A small network was shown many inputs. Here are its activations along a few directions, one row for each input.
Each table varies a few parts of the input and shows all the possible inputs, shuffled.
Descriptions start from the smaller parts, as in this example, which fits no table here: one of 3 separate values, together with either a single point or one of 11 places around a ring or (one of 4 places along a line, together with one of 5 places around a ring).
Shared parts are said once, and a part with two or three values counts as separate values.
In the rows, zero is written as 128.

Other details of the inputs shift rows strongly along two fixed directions, in all tables alike. That doesn't count.

Rows:
row 1: [144  95 100 154 128 156 134 122 151 122 101 138]
row 2: [141 117 109 154 133 149 139 113 145 126 112 133]
row 3: [102 161 127 115 134 119 117 120 112 147 121 140]
row 4: [131 134 141 102 112 106 124 143 127 123 152 117]
row 5: [111 162 122 112 126 111 122 118 117 159 130 131]
row 6: [138 102 119 144 134 150 133 118 153 107 101 131]
row 7: [142  96 116 151 137 154 131 128 150 107  97 137]
row 8: [110 168 122 107 128 112 121 115 112 164 131 134]
row 9: [146 102 105 158 132 158 142 121 146 117 107 139]
row 10: [139  95 117 154 136 153 131 129 152 107  96 136]
row 11: [108 160 124 100 132 121 133 115 116 146 130 134]
row 12: [104 168 127 115 134 118 115 113 114 151 125 133]
row 13: [129 135 146 120 117 115 131 154 124 122 152 123]
row 14: [124 142 152 108 122 111 120 138 125 117 143 121]
row 15: [123 148 148 117 122 112 113 143 115 124 146 127]
row 16: [147  86  99 151 129 158 138 127 154 116  94 134]
row 17: [150 115 110 153 132 153 138 114 143 122 113 131]
row 18: [111 163 120 111 131 122 128 121 107 151 130 140]
row 19: [125 158 149 116 124 109 113 135 116 131 151 120]
row 20: [107 158 125 103 129 121 134 117 119 145 129 133]
row 21: [ 91 130 146 120 152 109 126 101  79 158 140 114]
row 22: [101 152 120 103 123 115 124 131 114 154 122 134]
row 23: [147  99 108 152 135 157 144 126 147 114 104 137]
row 24: [132 138 140 116 113 109 121 148 120 131 151 124]
row 25: [186  47 232 153 105  82 119 202 115  51 247  56]
row 26: [139  98 103 138 128 148 138 117 155 118 103 130]
Description of these inputs: one of 2 separate values, together with either a single point or (one of 3 separate values, together with one of 4 places along a line).
Q: Changing only the choice among 2 separate values turns row 16 into row 22. The same change can be made to row 25. Which row results?
A: row 21
Q: Change only the place on the line of 4 in row 19. List by row number the other rows that result.
A: row 7, row 14, row 15

Rows:
row 27: [146  81 130 129 122 144 137 143 162  80 111 125]
row 28: [117 183 153 111 122  96 110 130 104 145 165 123]
row 29: [161  96 162 141 100 113 127 186 138  87 172 110]
row 30: [149  80 134 149 123 138 122 153 147  97 123 121]
row 31: [116 110  50 146 153 189 155  70 164 151  37 163]
row 32: [ 62 158 176  88 159  69 122  95  33 189 186  94]
row 33: [131 100  98 134 134 154 132 109 159 118  83 135]
row 34: [199 106 168 165  98 123 130 171 146  73 200 101]
row 35: [140 100  94 159 133 156 132 115 143 133  92 143]
row 36: [142 113  92 141 129 153 138 105 157 133  95 138]
row 37: [ 68 162 109  90 149 124 120 109 102 168  87 155]
row 38: [172  93 180 152 111 116 114 171 145  68 169  99]
row 39: [ 98 168 163  95 133 101 114 137 102 131 140 127]
row 40: [120 193 139  81 105  87 129 142 107 160 178 121]
row 41: [131 124 102 159 146 163 136 100 143 128  90 143]
row 42: [ 98 183  98 107 130 121 132 111  96 187 119 149]
Q: What do these inputs look like to the network?
A: either a single point or (one of 3 separate values, together with one of 5 places along a line)

Rows:
row 43: [158 158 164 114  85  90 115 186 126 112 196 112]
row 44: [123 101 123 122 130 129 134 128 135 121 118 124]
row 45: [139 154 183 102  95  83 108 192 119 103 189 113]
row 46: [143  68 127 171 147 155 126 123 136 103 104 125]
row 47: [163  89 103 179 131 161 143 117 143 119 120 130]
row 48: [151  75 118 175 141 158 134 121 140 109 110 128]
row 49: [139  94 118 151 133 157 126 139 155  95  87 141]
row 50: [140 118 105 127 122 134 145 121 138 138 126 126]
row 51: [ 94 168 103  96 155 138 136  64 125 158  95 138]
row 52: [ 93 136 110 132 157 139 123  95 103 161  93 143]
row 53: [109 106 126 112 133 129 130 125 128 127 113 124]
row 54: [145 127 178 130 111  95 119 166 105 113 194 103]
row 55: [126 106 120 122 128 132 137 125 135 127 120 125]
row 56: [150  76 101 149 130 158 149 118 158 114 103 127]
row 57: [ 71 207 125 100 161 115 122  68  89 185 117 136]
row 58: [ 76 217  98  86 134 113 118 104  99 195 108 159]
row 59: [148 151 176 110  92  88 112 190 125 103 190 113]
row 60: [ 75 196 109 103 145 114 124  90  79 199 120 146]
row 61: [142 170 190 101 102  85 107 160 131  94 186 105]
row 62: [156  80  97 151 127 157 151 117 158 117 106 128]
row 63: [148  91 115 156 129 159 130 139 160  95  94 140]
Q: Changing only one part turns row 62 into row 60. The same change can be made to row 56. Which row results?
A: row 54
Q: What do these inputs look like to the network?
A: one of 3 separate values, together with either a single point or one of 6 places along a line
Q: Change only the place on the line of 6 in row 58. List by row number the other rows that result.
A: row 43, row 45, row 49, row 59, row 63
Q: Change only the choice among 3 separate values in row 49. List by row number the other rows that result.
A: row 46, row 53
